A small network was shown many inputs. Here are its activations along a few directions, one row for each input.
In each table, some parts of the input vary, and every possible input appears once, in random order.
Descriptions start from the smaller parts, as in this example, which fits no table here: one of 2 separate values, together with either a single point or one of 11 places along a line or (one of 4 places along a line, together with one of 5 places around a ring).
Shared parts are said once, and a part with two or three values counts as separate values.

Other details of the inputs shift rows strongly along three fixed directions, in all tables alike. That doesn't count.

A family of inputs:
row 1: [-12  -7  -7  14   3   5  20   9 -24  10   5  16  20   2  15]
row 2: [ -4   4 -13  18   3   7  16  13 -23   4  24  26  21  -1   3]
row 3: [  2  -4  -6  -1   1   5  -2  -6  20  -8  -8  -1   7 -17  14]
row 4: [  7  -4  11  -4  -6  -8   3 -19   6   6  -3 -22 -20   5  -7]
row 5: [-20  14  20   9  10   2   1  33 -51  10  19  19   3  36 -20]
row 6: [  2  -2   8  11   2  -2  17  -8 -19   8   4  -1   4   0   6]
row 7: [ -2   0  21  28   8   5  35 -20 -28  12  14  -1  13  -3  16]
row 8: [ -6   8 -13  -8   5   2 -12  27 -15  -6  -5  24  11   6  -3]
row 9: [-16  -6  13  34  11   6  42   6 -54  21  22  17  24  13  16]
row 10: [ -5   9 -13 -29   2  -2 -42  40  15 -21 -20  10  -7   7 -20]
row 11: [ 10   0  -6 -18  -7  -2 -19  -8  25  -4 -13  -7 -11  -7  -1]
row 12: [  7  -3  15  22  -3  -2  25 -23  -5  12  26 -13  -5   2  -4]
row 13: [ 3  2 -7 -2  0  1 -6  8 -3  2 -8  6  7 -2  6]
row 14: [ -5   7  17   0   6  -1  -8  12 -11   1   1  -5  -5  12 -13]
row 15: [ 12 -10   0  -4  -8  -7   7 -29  19   2  -7 -19 -12 -11   7]
row 16: [ -2  14  28  -7  -5 -10  -7   0  -4  -4  20 -19 -38  29 -48]
row 17: [  0   2  19  10   3  -2  11 -11 -14   9   6 -10  -4   6  -2]
row 18: [  6  -3 -15   6   3   5   9  -7   1  -2  -8  14  23 -23  25]
row 19: [  6   1  24  -2  -2 -10  -1 -10  -1   5  -3 -29 -22  11 -16]
row 20: [ 2  4 -9 -1  4  6 -9 10  1 -2 -7 14 17 -9 12]
row 21: [ 10   9 -29 -30 -11  -1 -40  10  43 -19  -5   8 -11  -4 -17]
row 22: [  3  -2  23   0  -2  -8   0  -5   4   3  -2 -29 -23   9 -15]
row 23: [  8 -12   3  16   0   1  23 -24   8   4  -2 -12   9 -21  23]
row 24: [  9  -2 -22  -3  -5   1  -1  -9  23  -7   5   8   7 -18   4]
row 25: [  1   2 -13  -1   5   8  -5   5  11  -9 -10  15  21 -20  19]
row 26: [-10  -3  -9   2   2   7   7   2  -4   0   0  12  11  -2  12]
row 27: [  3  -1  19   3   2  -8   2  -4  -4   2  -2 -21 -12   5 -11]
row 28: [ 14 -13 -16  -1  -6   0  13 -36  29  -3 -13  -5   5 -30  28]
row 29: [  2  -8 -13   6  -2   2  11  -8  -2   5  -3   7  13 -10  18]
row 30: [  1   2  20   9   4   0  10 -13  -9   2   5 -11  -4   1  -1]
row 31: [ -6  -5  16   4  -3  -3  12 -17  -3  10   5 -20 -14  11  -4]
row 32: [-12  19  -2 -39   3  -3 -58  57   5 -23 -16  11 -20  28 -42]
row 33: [ -7   8 -12 -23  -1   0 -30  24   4 -11  -9  13  -7  11 -14]
row 34: [ -8   9  -5  -3   7   1 -13  37 -29   0  -2  23  13  14  -9]
row 35: [ 10   2  35   6  -8 -12  12 -38  12   3  23 -41 -39  12 -32]
row 36: [-14  -3   1   4   3   1  10  10 -18   3   3   8   5   9   0]
row 37: [  0  -2  15  -1  -4  -4   4 -19   1   7   4 -19 -18   9  -6]
row 38: [  5   1  17  -4  -3  -5   2 -22   5   0  -1 -19 -20   3  -9]
row 39: [ -4  -1  15  28  10   2  28   1 -37  12  13   3  19   3  11]
row 40: [  1  -9 -17  -5  -2   2   3  -8  13  -3  -9   7   7 -11  16]
row 41: [  0  -3 -27  -5  -2   6  -8  10   4   0  -8  20  18  -8  18]
row 42: [ -8  -3 -11  -5  -2   3  -5  15  -4   4  -5   9   5   6   4]
row 43: [  7   2 -20  -1  -6   4  -5   5  11  -4   9  13   5  -9  -1]
row 44: [ -7   8 -18   0   9   9 -17  42 -16  -3  -7  30  28   1   7]
row 45: [  7  -5  -2 -13  -5  -1 -16  -9  35  -8 -15 -17 -10 -13   2]
row 46: [ -1   4  15   4  -2 -10   2   2 -10   5  23 -13 -20  21 -33]
row 47: [ -2   0  -8   2   4   8  -5  10   8  -4  -7  13  17 -13  16]
row 48: [ -4   1 -15 -11   0   0  -9  10   3  -6  -8  11   1   1   1]
row 49: [  3 -12 -23   6  -4   7  13 -12   9   7  -7  10  21 -20  32]
row 50: [  2  -9 -14   3  -5   6   9 -20  16   4  -5   3  11 -16  25]
row 51: [-26  10  28  11  12   1  10  26 -54  10  21  12  -5  41 -23]
row 52: [ -1  -2  21 -14  -2 -12 -13  -1  15  -8  -6 -31 -33  12 -27]
row 53: [  5 -11  14   8  -2  -5  14 -21  12   2  -3 -26 -10  -9   5]
row 54: [  5   2  22 -10   0 -12  -7 -10   6  -4  -6 -27 -27   9 -21]
row 55: [ 14  -4 -33  -3  -9   5   3 -19  36 -11  -1  10  11 -31  18]
row 56: [  9  -5   8  -5  -2  -7   0 -19  21  -6 -11 -24 -13 -11  -1]
row 57: [-11   3   2  18   9   9  23   3 -32   7  12  24  22   2  16]
row 58: [ 12 -10  -8  -9  -8  -2 -10 -14  36  -6 -17 -19  -7 -20  10]
row 59: [  9  -4 -23  -2  -3   5  -2  -2   8   2 -10  14  17 -19  23]
row 60: [ -5  18 -24 -21   0   3 -44  46   6 -15   8  31   3  18 -27]
Each input here is: one of 5 places around a ring, together with either one of 2 separate values or one of 10 places along a line.
Changing only the place on the ring of 5 turns row 36 into row 26. The same change can be made to row 55. Which row results?
Answer: row 16
Changing only the place on the ring of 5 turns row 30 into row 19. The same change can be made to row 32. Which row results?
Answer: row 22
Which other rows does row 1 become when the place on the line of 10 takes its other values? List them by row number.
Answer: row 6, row 9, row 15, row 23, row 27, row 29, row 34, row 39, row 53
Which other rows agree with row 14 in the place on the ring of 5? List them by row number.
Answer: row 5, row 11, row 17, row 20, row 21, row 31, row 37, row 45, row 47, row 50, row 60

A family of inputs:
row 61: [ -3   6  16   7   4  -1   6   1  -9  -1   9  -6  -6   6 -10]
row 62: [  2  -5  -9  11   0   8   8  -3   6   2   5   6  13 -14  16]
row 63: [ -7   3   9   2   0  -2   3  -4  -8   2  10  -1  -8  13 -10]
row 64: [  2   3  11   5   2  -5   6  -1 -15   3   6  -5  -6   8 -10]
row 65: [ 15  -6 -22 -30  -8  -4 -32 -10  45 -12 -37  -9  -7 -25  14]
row 66: [ -8  -3  13  -4   1  -1   3  -4  -8   5 -10 -12 -10  10  -2]
row 67: [ -4  -3   6   0  -5  -2   3  -4  -2   5   7  -6 -12  11  -8]
row 68: [  5   1   6   0  -5  -3  -1  -6   1   4   4  -8 -10   5  -7]
row 69: [ -2  -2 -12   5   2   6   9  -4  -1  -2   1  17  14 -11  15]
row 70: [  6  -2  -7  12   1   6  13 -17   0   5   6  10  18 -15  20]
row 71: [ 5  5  6 -1 -1 -3  1 -6  0 -1  1 -3 -6  0 -5]
row 72: [ -2  -1  13  -7   4  -4 -11   8   4  -4 -14 -12  -8   6  -5]
row 73: [  0  -1   9   4   0  -4   3   2  -1   4   5 -12  -8   6 -11]
row 74: [-16  12 -26 -17   7   6 -29  56 -20 -12  -3  42  15  18 -12]
row 75: [  0  -4  -4  17   4   6  18  -3  -7   1   7   9  21 -15  19]
row 76: [  0  -4  -5 -10  -6  -5  -6  -1   9   0  -4  -8 -12   6 -10]
row 77: [  8  -1  -1  -6  -4  -6  -5  -3   6   3  -3  -9 -10   2  -8]
row 78: [ -1   1  -4  13   4   8  11  -3  -2   0   8  11  21 -11  15]
What is each input in this table made of?
Answer: one of 3 separate values, together with either a single point or one of 5 places around a ring
Changing only the choice among 3 separate values turns row 74 into row 64. The same change can be made to row 76. Which row results?
Answer: row 77
Which other rows agree with row 72 in the choice among 3 separate values? List them by row number.
Answer: row 61, row 62, row 73, row 75, row 78
